A small network was shown many inputs. Here are its activations along a few directions, one row for each input.
Each table varies a few parts of the input and shows all the possible inputs, shuffled.
A made-up example of a description, with smaller parts first: values(3) and (point or ring(9) or (line(4) and ring(8))).
Shared parts are said once, and a part with two or three values counts as separate values.
In the rows, zero is written as 128.

Other details of the inputs vary at random and push rows far along two fixed directions, the same in every table; ignore that.

A family of inputs:
R1: [133 124 139 103 131 143 100 142 125 120 113 115 112 104  93 133]
R2: [122 137 132 140 126 100 161 103 125 122 148 138 141 157 166 123]
R3: [121 138 130 142 133 101 155  97 131 125 156 123 134 159 165 132]
R4: [118 131 124 132 140 113 142 114 136 118 161 123 149 158 165 144]
R5: [148 132 101 137 139 118 125 196 135 158 111 159 134  99 149  42]
R6: [119 139 133 146 128  98 159  91 131 121 158 126 135 161 164 137]
R7: [137 142 143 129 116 111 147 110 124 117 139 132 138 150 155 139]
R8: [122 121 123 118 131 151 118 132 130 142 121 118 127 114 104 123]
R9: [146 150 129 133 139  81 142 131 133 123 143 151 114 145 163  94]
R10: [139 117 127 123 112 149 112 151 115 145  94 140 122  94 102 113]
R11: [137 152 138 127 140  74 146 111 132 112 164 142 120 161 177 120]
R12: [145 146 143 137 128  84 151 126 128 114 133 159 122 145 164  99]
R13: [132 145 126 128 127 106 145 106 127 121 145 127 130 149 151 146]
R14: [117 117 125 111 131 161 113 126 127 140 122 112 129 112  94 133]
R15: [109 112 139  90 115 187  98  98 125 109 127  73 125 124  62 220]
R16: [124 120 137 122 118 153 128 131 123 131 112 118 134 115 105 127]
R17: [137 140 135 134 118 101 151 108 124 121 140 145 136 151 160 134]
R18: [105 132 126 142 138 142 118 122 133 139 133 123 127 133 117 139]
R19: [130 138 142 139 128  97 146 102 130 110 145 134 115 154 149 138]
R20: [125 111 143 105 129 160  98 123 121 121 114 105 108 108  76 168]
R21: [120 134 132 142 128 107 156 102 126 124 145 131 137 151 160 126]
R22: [129 116 114 134 130 139 122 162 132 143 115 132 135 110 129 100]
R23: [108 140 124 155 142 103 139 112 144 123 164 133 144 173 172 139]
R24: [147 130 100 137 136 125 123 197 136 158 103 158 132  95 140  45]
R25: [132 134 126 148 131 101 156 127 134 123 148 143 150 156 175 113]
R26: [142 126 103 134 125 120 113 149 125 140 103 135 119  99 117 103]
R27: [125 141 139 140 125 102 164  95 131 113 151 131 140 161 163 135]
R28: [138 123 121 124 113 147 114 152 119 144  94 134 118  91  94 115]
R29: [134 119 134 116 127 146 108 140 125 129 106 125 105 103  89 132]
R30: [145 146 137 140 132  80 155 131 127 118 131 163 119 141 169  94]
R31: [129 111 127 128 122 151 124 147 127 131 113 130 143 118 120 122]
R32: [114  98 149 109 121 179  97 101 120 113 113  92 105 115  59 203]
R33: [119 113 111 134 129 135 119 119 128 134 125 113 123 121 108 136]
R34: [127 117 155 114 117 149 115 119 121 112 112 116 119 116  91 159]
R35: [133 116 129 129 122 147 124 154 125 134 115 129 142 115 126 113]
R36: [122 134 130 140 139 131 108 143 128 133 119 145 105 119 112 120]
R37: [137 116 121 117 115 158 104 152 118 146  91 124 117  90  89 122]
R38: [128 131 126 149 132 104 152 119 136 124 149 139 148 158 174 119]
R39: [156 127 106 139 135 107 112 172 129 143  98 154 100  90 122  60]
R40: [105 134 124 133 130 149 110 116 124 128 128 120 125 132 103 166]
R41: [142 120 130 118 108 153 115 153 119 138  91 139 125  93  99 113]
R42: [118 125 128 142 131 118 144 109 134 120 152 123 147 154 154 151]
R43: [127 125 117 122 137 138 123 152 133 134 135 128 141 122 136 112]
R44: [132 139 144 140 127  90 149 108 127 111 143 146 117 154 159 127]
R45: [137 130 123 118 123 140 116 146 121 139 111 121 121 102 103 128]
R46: [119 125 125 104 133 152 116 129 131 132 127 112 132 117 107 129]
R47: [149 132 114 116 125 134 112 171 126 149 101 141 119  89 118  83]
R48: [134 133 117 118 136 129 125 156 133 148 122 137 128 109 132  75]
R49: [106 126 138 118 141 134 135  85 133  99 172  95 154 171 148 194]
R50: [135 119  95 144 133 122 116 171 136 148 109 145 131 101 133  75]
R51: [107 106 140  91 115 196  93  92 123 111 126  74 125 122  55 228]
R52: [ 97 125 143 124 129 139 142  54 130 107 166  88 139 175 124 217]
Description of these inputs: line(4) and (values(2) or line(11)).
Changing only the line(4) part turns R38 into R44. The same change can be made to R42. Which row results?
Answer: R19
A walk changes only the line(11) part. It starts at R7 and steps to R41. List the rest of the walk in order.
Answer: R17, R10, R28, R37, R13, R45, R47, R51, R15
Change only the values(2) part in R50. List by row number the other rows that result.
Answer: R23

A family of inputs:
R53: [138 136 141  80 127 148 104 116 122  97 118 113 112 114  85 183]
R54: [113 111 123 123 136 162  89 145 134 130 118 109 128 108  94 146]
R55: [133 125  98 129 126 143 128 161 130 158 102 139 132  95 121  68]
R56: [102 106 124 113 121 180 121  88 128 133 137  86 134 133  87 207]
R57: [116 183 172 150 125  49 181  31 116  84 192 130 114 223 200 194]
R58: [137 150 129 152 133  75 179 132 133 127 149 165 154 162 209  75]
R59: [170 125 117 142 132  95 128 179 126 138  92 161  83  93 124  59]
R60: [133 147 114 144 146  93 132 151 144 134 153 150 133 148 177  85]
R61: [135 140 126 149 127  84 160 144 130 125 139 155 152 144 188  80]
R62: [121 104 144 116 118 147 107  95 116 113 104 120  93 115  64 169]
R63: [146 146  95 147 133  83 138 161 132 154 125 152 136 119 177  56]
R64: [ 95 107 136 120 140 166 106 113 130 121 136  93 138 129  90 173]
R65: [113 102 143 117 114 178 112 100 122 111 129 100 142 140  95 213]
R66: [111 147 135 143 154  93 159  91 145 116 187 127 143 188 193 151]
R67: [168 155 130 145 118  83 130 185 128 147  87 193  93  90 138  17]
R68: [123 111 104 122 119 168 104 153 123 152  96 114 131  82  80 109]
R69: [116 140 147 147 133  97 177  71 132 104 183 128 157 201 196 182]
R70: [146 122  95 127 124 148 100 181 128 169  94 140 129  80 103  76]
R71: [135 115 164  82 110 153 119  93 117 110 133  85 116 123  88 177]
R72: [118 115 115 120 140 169 110 169 132 149 105 124 128  94  91  92]
R73: [119  99 135 121 114 174 103 130 120 117 110 105 140 108  89 177]
Describe the family of inputs behind these rows.
Answer: values(2) or line(4) or (values(3) and ring(5))
What sort of input is R63?
Answer: values(3) and ring(5)

A family of inputs:
R74: [167 120 136 111 117 140  86 190 113 135  64 154  77  55  67  71]
R75: [134 128 167 117 115 120 116  87 112  90 122 118  96 144  98 206]
R76: [139 147 122 129 137  77 169 125 134 119 161 142 164 159 208  95]
R77: [134 129 101 152 141 137 109 181 137 156 102 158 118 100 123  70]
R78: [123 103 158 141  76 155 171  61 103 118 100 119 145 144 100 193]
R79: [113 103 124  97 122 179 114  99 127 129 130  83 128 121  77 191]
R80: [124 147 128 126 129 100 159  99 134 108 176 126 163 175 193 152]
R81: [100 112 119 125 128 161  99  98 127 131 129  89 123 124  82 179]
R82: [109 100 114 135 139 170 102 155 132 143  92 124 117  94  80 127]
R83: [150 135 116 145 140 113 128 213 139 158 103 180 144  98 166  23]
R84: [117 147 110 154 141  64 160  92 143 122 178 133 125 172 194 116]
R85: [135 153 131 133 134  82 167 114 133 116 168 132 168 169 203 114]
R86: [152 132 116 148 140 106 133 214 135 155 107 180 140  97 173  10]
R87: [ 94 107 127 141 132 169 107 115 125 122 129 106 127 131  88 182]
R88: [126 150 118 127 132  95 157  86 137 123 179 117 143 168 176 154]
R89: [144 129 119 139 135 125 127 207 132 155 107 168 141 103 150  37]
R90: [140 114 145  79 116 199  71 163 116 138  66 108  76  51   6 126]
R91: [141 157 162 118 130  77 144  85 124  93 151 136 100 168 151 146]
R92: [111 138 114 142 137 106 131  84 138 126 161 115 131 160 147 160]
R93: [109 110 131 100 119 184 109  93 118 124 134  71 134 127  76 209]
Describe the family of inputs behind these rows.
Answer: point or line(4) or (values(3) and ring(5))
What sort of input is R90?
Answer: line(4)
